Each row below holds a small network's activations on one record, seen along a few directions.
After each row come some of the record's fields: REVUS, PELU, SENOZ, SUGU, ZEZ, FUBEK.
The largest differences between rows may come from other fields.
In the rows, zero is written as 500.
Strong random noise was added to every row along 6 fixed directions; ignore it. To show where, here is one row again and again, with new noise each time:
388 392 460 782 349 676 480 449 201 542 475 349 414 461 370 672 523 532
 609 528 587
355 611 730 530 557 430 486 576 586 552 458 433 341 496 599 543 464 689
 576 636 460
425 379 549 468 570 427 640 612 517 409 422 329 530 527 449 403 606 523
 272 509 575
349 494 554 680 704 571 551 506 427 496 506 355 439 542 582 510 401 559
 455 620 431
433 416 629 513 565 535 406 564 442 470 537 331 434 536 566 431 534 523
 538 518 585
359 550 507 699 503 528 615 402 377 526 504 347 438 480 458 589 446 584
 515 515 534
593 296 461 557 565 539 422 578 522 538 542 501 607 488 547 578 484 438
 532 519 689
466 588 613 608 490 565 301 322 384 580 721 347 396 491 632 538 392 533
 854 403 687

359 577 395 656 763 515 689 367 379 435 485 390 552 567 471 478 359 433
 349 527 332 -> REVUS=lalen PELU=dami SENOZ=vuz SUGU=mikug ZEZ=torag FUBEK=bim
432 449 484 616 715 601 478 483 416 448 507 482 507 526 623 507 355 462
 439 601 452 -> REVUS=vitod PELU=vonu SENOZ=vuz SUGU=mikug ZEZ=torag FUBEK=nizan
498 628 340 635 197 560 551 210 251 554 549 489 475 415 324 654 481 485
 671 317 609 -> REVUS=vitod PELU=vonu SENOZ=vuz SUGU=mikug ZEZ=vav FUBEK=bim
589 262 568 457 660 645 248 628 529 424 627 484 513 511 779 390 460 430
 490 540 652 -> REVUS=vitod PELU=vonu SENOZ=vuz SUGU=mikug ZEZ=torag FUBEK=nizan
448 434 405 648 700 544 631 580 527 504 395 571 563 524 509 604 405 501
 325 669 347 -> REVUS=vitod PELU=vonu SENOZ=vuz SUGU=mikug ZEZ=torag FUBEK=bim
647 514 462 320 495 319 661 585 850 505 479 677 623 431 583 485 521 561
 278 477 583 -> REVUS=vitod PELU=vonu SENOZ=vuz SUGU=mikug ZEZ=vav FUBEK=bim
382 507 668 491 641 518 503 621 592 427 474 441 370 498 706 407 462 637
 353 643 426 -> REVUS=vitod PELU=vonu SENOZ=vuz SUGU=mikug ZEZ=torag FUBEK=nizan
544 490 502 395 357 377 548 519 556 494 428 514 556 462 364 543 603 507
 492 411 609 -> REVUS=vitod PELU=vonu SENOZ=vuz SUGU=mikug ZEZ=torag FUBEK=bim
588 177 434 423 528 624 360 655 370 367 420 537 592 518 509 422 574 322
 348 537 599 -> REVUS=vitod PELU=vonu SENOZ=vuz SUGU=mikug ZEZ=vav FUBEK=nizan
482 589 534 384 631 374 614 509 638 452 463 516 530 538 547 409 485 536
 373 496 444 -> REVUS=vitod PELU=vonu SENOZ=vuz SUGU=mikug ZEZ=vav FUBEK=bim
699 325 399 384 579 589 345 651 588 486 462 792 640 482 617 493 445 370
 445 616 489 -> REVUS=vitod PELU=vonu SENOZ=levu SUGU=kebus ZEZ=vav FUBEK=nizan
413 532 611 400 399 305 657 601 592 461 326 484 461 471 364 490 616 579
 365 551 496 -> REVUS=lalen PELU=dami SENOZ=levu SUGU=kebus ZEZ=torag FUBEK=nizan
592 429 559 350 269 433 423 611 579 534 502 480 505 485 385 472 713 529
 579 400 641 -> REVUS=vitod PELU=vonu SENOZ=levu SUGU=kebus ZEZ=torag FUBEK=bim
545 509 393 482 563 453 635 467 552 506 520 491 614 536 440 452 521 462
 425 441 481 -> REVUS=vitod PELU=vonu SENOZ=levu SUGU=kebus ZEZ=vav FUBEK=bim
366 641 507 549 607 373 754 459 553 507 478 338 514 570 366 430 525 546
 384 485 342 -> REVUS=lalen PELU=dami SENOZ=levu SUGU=kebus ZEZ=torag FUBEK=bim
525 481 591 385 687 561 367 500 544 408 665 384 465 581 736 252 484 472
 490 436 517 -> REVUS=vitod PELU=vonu SENOZ=vuz SUGU=mikug ZEZ=vav FUBEK=bim
408 638 458 670 427 495 612 351 437 547 460 561 453 408 478 701 358 595
 550 538 512 -> REVUS=vitod PELU=vonu SENOZ=vuz SUGU=mikug ZEZ=torag FUBEK=nizan
499 569 541 448 330 430 545 493 543 544 530 421 465 487 395 478 624 582
 559 401 556 -> REVUS=vitod PELU=vonu SENOZ=levu SUGU=kebus ZEZ=torag FUBEK=bim
487 295 457 554 518 652 417 623 363 440 448 463 501 541 459 484 571 431
 432 557 473 -> REVUS=vitod PELU=vonu SENOZ=vuz SUGU=mikug ZEZ=torag FUBEK=bim
504 462 622 484 593 589 260 659 526 554 430 645 409 542 631 568 457 525
 661 699 356 -> REVUS=vitod PELU=vonu SENOZ=vuz SUGU=mikug ZEZ=vav FUBEK=bim
608 189 610 494 654 698 151 802 587 499 524 629 473 493 808 519 458 479
 536 726 557 -> REVUS=vitod PELU=vonu SENOZ=vuz SUGU=mikug ZEZ=torag FUBEK=nizan
503 603 593 330 398 434 435 476 521 467 521 489 429 508 509 393 567 527
 554 408 519 -> REVUS=vitod PELU=vonu SENOZ=vuz SUGU=mikug ZEZ=vav FUBEK=bim
312 733 504 645 643 598 616 367 375 504 561 350 367 581 532 392 404 582
 479 547 199 -> REVUS=vitod PELU=vonu SENOZ=levu SUGU=kebus ZEZ=vav FUBEK=bim
652 783 362 480 501 266 664 167 743 628 704 649 675 403 563 646 284 509
 653 268 730 -> REVUS=vitod PELU=vonu SENOZ=vuz SUGU=mikug ZEZ=torag FUBEK=bim
479 413 424 554 427 477 659 630 539 504 314 589 540 461 359 631 574 554
 310 604 450 -> REVUS=vitod PELU=vonu SENOZ=vuz SUGU=mikug ZEZ=torag FUBEK=bim
501 697 721 413 378 563 180 295 436 507 761 431 278 444 793 402 401 577
 861 359 684 -> REVUS=vitod PELU=vonu SENOZ=vuz SUGU=mikug ZEZ=vav FUBEK=nizan
348 691 509 657 328 637 470 304 223 522 527 411 300 487 431 554 464 576
 673 463 393 -> REVUS=vitod PELU=vonu SENOZ=vuz SUGU=mikug ZEZ=vav FUBEK=bim
570 451 472 545 484 612 375 400 451 501 713 405 494 488 625 454 473 466
 614 363 670 -> REVUS=vitod PELU=vonu SENOZ=vuz SUGU=mikug ZEZ=torag FUBEK=bim
627 219 471 480 484 495 455 719 616 504 418 587 621 453 485 599 588 467
 398 570 637 -> REVUS=lalen PELU=vonu SENOZ=vuz SUGU=mikug ZEZ=torag FUBEK=bim
466 467 521 452 434 436 587 598 551 469 386 503 497 493 408 513 600 555
 379 520 492 -> REVUS=vitod PELU=vonu SENOZ=vuz SUGU=mikug ZEZ=torag FUBEK=bim
290 391 564 774 450 570 647 641 405 491 240 512 365 414 431 735 482 669
 325 793 383 -> REVUS=lalen PELU=vonu SENOZ=vuz SUGU=mikug ZEZ=torag FUBEK=nizan
318 370 637 626 701 567 473 629 336 468 409 224 431 652 406 436 590 481
 504 619 337 -> REVUS=lalen PELU=vonu SENOZ=levu SUGU=mikug ZEZ=vav FUBEK=bim
592 434 604 292 499 508 325 705 631 499 522 540 475 561 570 332 629 497
 521 526 445 -> REVUS=vitod PELU=vonu SENOZ=levu SUGU=kebus ZEZ=vav FUBEK=bim
511 698 694 259 708 372 407 489 704 497 673 404 452 615 703 217 489 539
 616 421 432 -> REVUS=vitod PELU=vonu SENOZ=levu SUGU=kebus ZEZ=vav FUBEK=bim
478 617 610 498 628 503 449 445 631 514 672 430 424 514 729 419 407 599
 559 470 516 -> REVUS=vitod PELU=vonu SENOZ=vuz SUGU=mikug ZEZ=torag FUBEK=bim
521 683 651 386 387 352 405 452 617 586 508 611 410 453 542 546 462 556
 727 505 533 -> REVUS=lalen PELU=dami SENOZ=levu SUGU=kebus ZEZ=vav FUBEK=nizan
527 320 443 525 523 551 469 553 432 437 446 534 572 475 503 542 489 421
 418 531 611 -> REVUS=vitod PELU=vonu SENOZ=vuz SUGU=mikug ZEZ=torag FUBEK=nizan
352 656 524 600 675 494 561 387 396 468 420 519 438 499 567 552 298 512
 467 623 335 -> REVUS=lalen PELU=dami SENOZ=vuz SUGU=mikug ZEZ=vav FUBEK=nizan
268 520 654 528 763 547 658 699 585 374 395 350 340 582 644 309 517 677
 138 719 188 -> REVUS=vitod PELU=vonu SENOZ=vuz SUGU=mikug ZEZ=torag FUBEK=bim
487 419 340 617 679 521 768 521 587 450 486 478 619 498 529 492 449 510
 160 542 451 -> REVUS=vitod PELU=vonu SENOZ=vuz SUGU=mikug ZEZ=torag FUBEK=bim
527 460 514 655 356 588 356 451 401 640 608 422 456 481 451 663 526 531
 797 442 659 -> REVUS=vitod PELU=vonu SENOZ=levu SUGU=mikug ZEZ=torag FUBEK=bim

Which values does each new row have?
459 636 495 545 586 378 585 360 526 540 521 478 550 516 457 566 396 472
 579 454 485 -> REVUS=lalen PELU=dami SENOZ=vuz SUGU=mikug ZEZ=torag FUBEK=bim
490 231 550 523 427 751 167 596 174 425 518 319 432 576 436 424 649 362
 659 468 554 -> REVUS=vitod PELU=vonu SENOZ=vuz SUGU=mikug ZEZ=torag FUBEK=bim
364 500 674 406 441 391 499 644 472 445 293 430 399 527 365 497 648 567
 483 579 422 -> REVUS=lalen PELU=dami SENOZ=vuz SUGU=mikug ZEZ=torag FUBEK=bim
535 371 342 520 139 442 679 535 380 505 250 548 590 410 111 700 717 498
 402 433 614 -> REVUS=vitod PELU=vonu SENOZ=vuz SUGU=mikug ZEZ=vav FUBEK=bim
401 321 706 474 635 563 329 754 484 450 452 351 380 597 586 402 603 529
 481 639 448 -> REVUS=vitod PELU=vonu SENOZ=vuz SUGU=mikug ZEZ=torag FUBEK=bim
715 384 242 648 519 537 543 385 604 592 641 702 727 407 549 688 341 389
 531 443 674 -> REVUS=lalen PELU=vonu SENOZ=vuz SUGU=kebus ZEZ=torag FUBEK=bim
398 454 455 674 453 557 621 507 364 509 377 459 468 471 396 623 499 548
 416 596 474 -> REVUS=vitod PELU=vonu SENOZ=levu SUGU=mikug ZEZ=vav FUBEK=nizan
534 290 675 478 736 637 181 733 577 497 595 474 431 592 765 391 490 452
 577 660 454 -> REVUS=lalen PELU=dami SENOZ=vuz SUGU=mikug ZEZ=torag FUBEK=bim
627 408 685 177 476 418 246 752 700 477 453 647 474 523 624 390 621 490
 546 548 543 -> REVUS=vitod PELU=vonu SENOZ=vuz SUGU=mikug ZEZ=vav FUBEK=bim
283 694 710 451 422 290 709 665 618 556 233 423 340 554 266 510 685 710
 449 655 186 -> REVUS=lalen PELU=dami SENOZ=levu SUGU=kebus ZEZ=vav FUBEK=bim
571 299 570 266 476 392 550 920 762 446 219 696 552 486 466 450 685 560
 181 715 416 -> REVUS=vitod PELU=vonu SENOZ=levu SUGU=kebus ZEZ=vav FUBEK=nizan
639 331 304 472 617 414 600 437 498 453 498 527 786 523 386 514 482 266
 382 379 647 -> REVUS=lalen PELU=vonu SENOZ=vuz SUGU=mikug ZEZ=vav FUBEK=bim
351 795 569 523 359 302 746 298 535 530 492 389 417 465 361 549 500 659
 538 376 500 -> REVUS=vitod PELU=vonu SENOZ=vuz SUGU=mikug ZEZ=torag FUBEK=bim
592 352 336 628 516 593 572 496 517 532 587 486 599 479 525 546 489 464
 390 462 592 -> REVUS=vitod PELU=vonu SENOZ=vuz SUGU=mikug ZEZ=vav FUBEK=bim
620 597 484 529 431 303 580 356 729 639 602 601 618 390 517 711 399 556
 657 388 738 -> REVUS=lalen PELU=vonu SENOZ=vuz SUGU=mikug ZEZ=torag FUBEK=bim
560 457 540 545 462 696 255 545 470 556 602 579 392 479 686 525 456 532
 654 568 480 -> REVUS=vitod PELU=vonu SENOZ=vuz SUGU=mikug ZEZ=vav FUBEK=bim
703 535 492 394 572 522 321 433 689 561 756 610 555 477 784 437 386 468
 643 396 646 -> REVUS=vitod PELU=vonu SENOZ=vuz SUGU=mikug ZEZ=vav FUBEK=bim
600 381 526 255 525 550 324 594 459 390 536 473 540 590 519 239 646 365
 497 417 508 -> REVUS=vitod PELU=vonu SENOZ=levu SUGU=kebus ZEZ=vav FUBEK=bim
428 588 530 525 811 425 615 410 587 442 548 475 552 536 663 441 298 493
 387 545 457 -> REVUS=vitod PELU=vonu SENOZ=vuz SUGU=mikug ZEZ=torag FUBEK=nizan
381 610 521 566 536 685 445 548 368 495 433 551 339 550 531 440 462 565
 498 676 140 -> REVUS=vitod PELU=vonu SENOZ=levu SUGU=kebus ZEZ=vav FUBEK=bim
